Each row below holds a small network's activations on one input, seen along a few directions.
Each table varies a few parts of the input and shows all the possible inputs, shuffled.
A made-up example of a description, with smaller parts first: one of 4 places along a line, together with either a single point or one of 9 places along a line or (one of 2 separate values, together with one of 8 places around a ring).
Shared parts are said once, and a part with two or three values counts as separate values.
(in the rows, 128 means zero)

Other details of the inputs vary at random and push rows far along three fixed directions, the same in every table; ignore that.

A family of inputs:
R1: [161  96 124 179  79 174 120 120 116 137 171]
R2: [130 163 117 146 161 124 138 157  96 160  68]
R3: [132 118 121  51 129 120 105  85 224 129 227]
R4: [139  79 133 175  83 168 128 131 122 178 159]
R5: [107 137 141 145 170  52 137 124 140  95  95]
R6: [128 151 114  76 146  95 118  75 182 126 134]
R7: [140 201 129  64 128 177 146 137  79 156 116]
R8: [129 114 119 157 143 108 141 118 137 144 109]
R9: [130 195 136  71 138 176 158 146  89 166 121]
R10: [119 123 130 124 153  51 111 118 142  90 113]
R11: [102 170 153  88 155  84 123 116 162 115 128]
R12: [145  80 120 162  78 167 153 149 120 138 172]
R13: [112  75 132 110  99 125 102 105 135 132 189]
R14: [ 80 139 132 133 161  68 124  98 121  97  92]
R15: [122 128 159  51 105 115 119  78 221 125 221]
R16: [116  73 134 115 109 129 136 101 149 137 192]
R17: [ 98 137 147 134 143  61 104 109 141  92 112]
R18: [ 98  91 112 192 144  77 138 159 112 101  94]
R19: [ 85  97 121 199 141  82 124 162 109 104  95]
R20: [145 178 112  66 147 143 147 138  86 141 108]
R21: [100 143 122 151 158  67 117  92 148 113  75]
R22: [106 132 120 148 175  71 123 106 164  99 120]
R23: [151  79 142 185 126 202 117 159 107 117  87]
R24: [136  66 155 126 108 208 130 143 111 132 117]
R25: [132 162 114  82 154 100 111  83 179 102 151]
R26: [118 130 136 132 150  55 119 105 144  85 112]
R27: [144 214 117  75 114 180 146 152  99 139 112]
R28: [165  74 138 157  86 148 138 156 111 148 172]
R29: [127  77 142 157  86 167 147 128 105 156 173]
R30: [148 124 107 172 103 147 151 158  78 118 104]
R31: [132 163 117 124 152 125 153 137  67 126  80]
R32: [126  69 136 150  94 160 130 145  96 159 175]
R33: [ 83 142 114 134 155  64 107 131 135  84  93]
R34: [146 206 124 108 154 157 149 137 124 143 111]
R35: [145 197 117 101 161 152 131 156 114 146 114]
R36: [148  64 143 180 117 195 124 150 111 142  70]
R37: [153 213 125  96 143 182 143 151 109 159 120]
R38: [106 111 122 217 142  90 102 127 101 100  93]
R39: [109 103 124 128 147 103 139 134 111 132 128]
R40: [127  97 106 205 152  79 110 136 101  98  93]
R41: [148  80 131 178  82 169 140 124 128 174 157]
R42: [156 203 110  94 150 154 119 145 104 136 110]
R43: [130 122 146  37 102 109  88  85 204 118 221]
R44: [155  74 118 167  80 160 110 131 110 165 155]
R45: [101 129 128 155 124 116 144 135 136 113 121]
R46: [107  77 145 144 127 161 117 144 150  87  93]
R47: [133 207 125  82 125 179 158 162 109 150 117]
R48: [137 110 115  40 112 113  99  64 219 141 205]
R49: [156  52 169 142  89 199 119 148 134 119 134]
R50: [169 184 108  86 145 165 159 152 110 180 101]
R51: [125  87 130 134  89 132 100  89 162 148 172]
R52: [111 132 120 151 112 115 131 125 126 101 116]
R53: [ 96 138 144 141 170  53 115 139 135 103  97]
R54: [132 132 144 153 118 102 127 123 116 108 115]
R55: [164 198 100  67 124 168 153 161  98 136 112]
Description of these inputs: one of 5 separate values, together with either a single point or (one of 2 separate values, together with one of 5 places around a ring).
Changing only the choice among 5 separate values turns R29 into R45. The same change can be made to R16. Which row results?
Answer: R12
Change only the choice among 2 separate values in R34. List by row number the other rows that result.
Answer: R1
Change only the choice among 5 separate values in R39. List by row number the other rows that result.
Answer: R3, R18, R28, R50
Change only the choice among 2 separate values in R6. List by row number the other rows that result.
Answer: R8
Which other rows agree with R49 in the choice among 5 separate values? List them by row number.
Answer: R5, R10, R11, R15, R17, R26, R28, R43, R53, R54

A family of inputs:
R56: [162 149 113 152 131 154 136 162  77 139 100]
R57: [117  68 134 121 121 138 134 121 138 160 153]
R58: [132  92 129 127 106 136 115 131 131 123 169]
R59: [140 127 126 116 109 144 123 120 156 145 172]
R60: [139 110 140 110 112 179 126 132 135 128 150]
R61: [165 154 126 129 117 171 153 164  58 141 100]
R62: [110  78 117 203 130  84 120 131 130 108 117]
R63: [157 155 115 168 120 161 159 160  71 152  91]
R64: [140 175 126  63 152 114 116 107 158 124 137]
R65: [107 141 115 129 166  67 117 106 142  94  98]
R66: [101 127 124 163 168  62 116 125 146  99  97]
R67: [148 132 126 129 107 150 130 120 114 152 143]
R68: [141 120 140 133 114 142 137 146 115 134 141]
R69: [167 165 129 116 114 171 144 145 109 163 133]
R70: [155 140 129 151 126 187 139 151  93 144  94]
R71: [135 127 135 119 103 152 135 128 105 145 145]
R72: [126 102 138 113 103 144 116 127 148 124 132]
R73: [136 103 122 103  99 149 121 125 138 128 179]
R74: [137  97 133 145 100 130 125 109 145 138 164]
R75: [115 169 138  72 141 114 136 111 151 123 133]
R76: [123 171 123  52 145 118 130 110 148 112 138]
R77: [ 94  67 144 188 133 113 113 127 128 100 108]
R78: [ 95 138 132 135 174  94 116 105 162  98  88]
R79: [139 174 124  60 148 115 123 100 156 120 134]
R80: [113  94 132 174 126  92 107 112 133 126 134]
R81: [106 168 133 175 185 121 148 166  72 105  14]
R82: [108 175 121  59 141 121 126 112 153 129 143]
R83: [155 205 123  69 153 163 137 142 127 134  78]
R84: [142 100 131 140 106 128 126 115 145 130 158]
R85: [112 151 107 148 172  75 121 130 118 100  74]
R86: [141 184 128  74 160 155 129 122 147 124 104]
R87: [148 149 126 160 128 158 153 183  66 139  92]
R88: [157 136 123 149 115 165 133 157  97 142  78]
R89: [ 83 139 130 123 159  74 111 117 143 107 115]
R90: [123 181 121  68 148 119 116 106 162 137 144]
R91: [124  91 127 134 101 134 129 131 142 125 169]
R92: [ 95 148 116 138 165  69 122 112 155 107 101]
R93: [133 105 139 123 106 134 134 125 134 126 158]
R94: [124 109 128 118  98 145 132 126 143 137 174]
R95: [131  87 125 122 131 139 133 114 143 168 144]
R96: [ 91  80 132 191 125  82 128 125 121 104 119]
R97: [136  88 138 128 104 131 115 124 131 123 169]
R98: [153 118 134 111 106 145 124 119 155 143 176]
R99: [108  83 130 155 101 119 123 116 122 126 157]
R100: [125  95 144 137 101 132 124 125 139 135 169]
R101: [121 164 138  53 145 134 121 120 167 113 117]
R102: [121  88 124 157 116 103 122 110 153 116 152]
R103: [115  93 113 198 121 108 119 131 107 129 116]
R104: [144 147 133 160 122 156 144 167  56 152  94]
R105: [151 141 127 117 106 168 154 150 101 141 138]
R106: [131 113 120 134 105 134 123 108 134 141 158]
R107: [ 82 142 132 143 169  65 122 129 138  99  94]
What do these inputs look like to the network?
Answer: one of 2 separate values, together with either a single point or one of 5 places along a line or (one of 4 places along a line, together with one of 5 places around a ring)
Changing only the choice among 2 separate values turns R71 into R67. The same change can be made to R81. Which row results?
Answer: R78
Start at R102 and move only the place on the ring of 5, one step at a time. The first step leads to R62. Which rows follow, in order?
Answer: R66, R98, R84
Start at R88 and move only the place on the line of 5, one step at a time. The first step leads to R83. Which rows follow, in order?
Answer: R86, R70, R78
Change only the place on the line of 4 in R76. List by row number the other rows that result.
Answer: R96, R99, R105

A family of inputs:
R108: [177 146 114 168 125 195 145 156 119 165  86]
R109: [ 97 134 138  46 112 139 123 100 175 117 195]
R110: [172 145 111 138  79 176 134 139 114 162 173]
R111: [134 108 120 202 146  76 124 143  94 100  95]
R112: [159 168 108  56  82 186 131 103 158 173 216]
R113: [170 148 122  52 105 175 134 120 143 185 206]
R114: [100  63 136 202 129  89 128 155  88 129 104]
R115: [149  64 131 136  64 165 120 138 122 134 194]
R116: [ 97 221 112  82 196  82 146 147  91 106  35]
R117: [105 110 135  93 154  82  82  60 199 104 139]
R118: [162 110 138 142  99 198 131 150  77 149  96]
R119: [118  52 135 202  97 116  87  84 162 125 148]
R120: [146 151 126  81 104 123 116  91 195 130 201]
R121: [154 143 122 143 104 161 144 143 108 183 158]
R122: [109  96 137 180 112 133 128 160  92 105 121]
R123: [132 105 111 189 132  97 117 142  93 115 115]
R124: [ 91 136 108 101 165  53 106  87 164 100 135]
R125: [ 90 238 142  42 201 103 152 144 124 122  73]
R126: [113  99 123 104 170  86  95  81 223 103 135]
R127: [107  58 144 202 135 140 125 152 133 102  89]
R128: [144 135 151 135 112 209 135 153  81 138  93]
R129: [102  98 123 172 122  66 124  90 156 124 151]
R130: [168 226 123  58 137 185 183 171  58 164  80]
R131: [169 139 130 142 105 162 148 175  69 131 111]
R132: [ 81 136 153  56 145  74 106  90 213  73 175]
R133: [ 87 222 136  89 198  88 163 148  95 103  37]
R134: [ 96  64 131 215 171  80 118 144 129  88  39]
R135: [155  69 123 155  82 147 137 118 113 155 186]
What do these inputs look like to the network?
Answer: one of 4 places along a line, together with either one of 2 separate values or one of 5 places along a line
Changing only the place on the line of 4 turns R115 into R123. The same change can be made to R131. Which row results?
Answer: R111
Change only the place on the line of 5 in R129. List by row number the other rows that result.
Answer: R110, R112, R120, R121
Start at R125 and move only the place on the line of 5, one step at a time. The first step leads to R133. Which rows follow, in order?
Answer: R109, R122, R132
Change only the place on the line of 4 in R128. List by row number the other rows that result.
Answer: R117, R118, R119
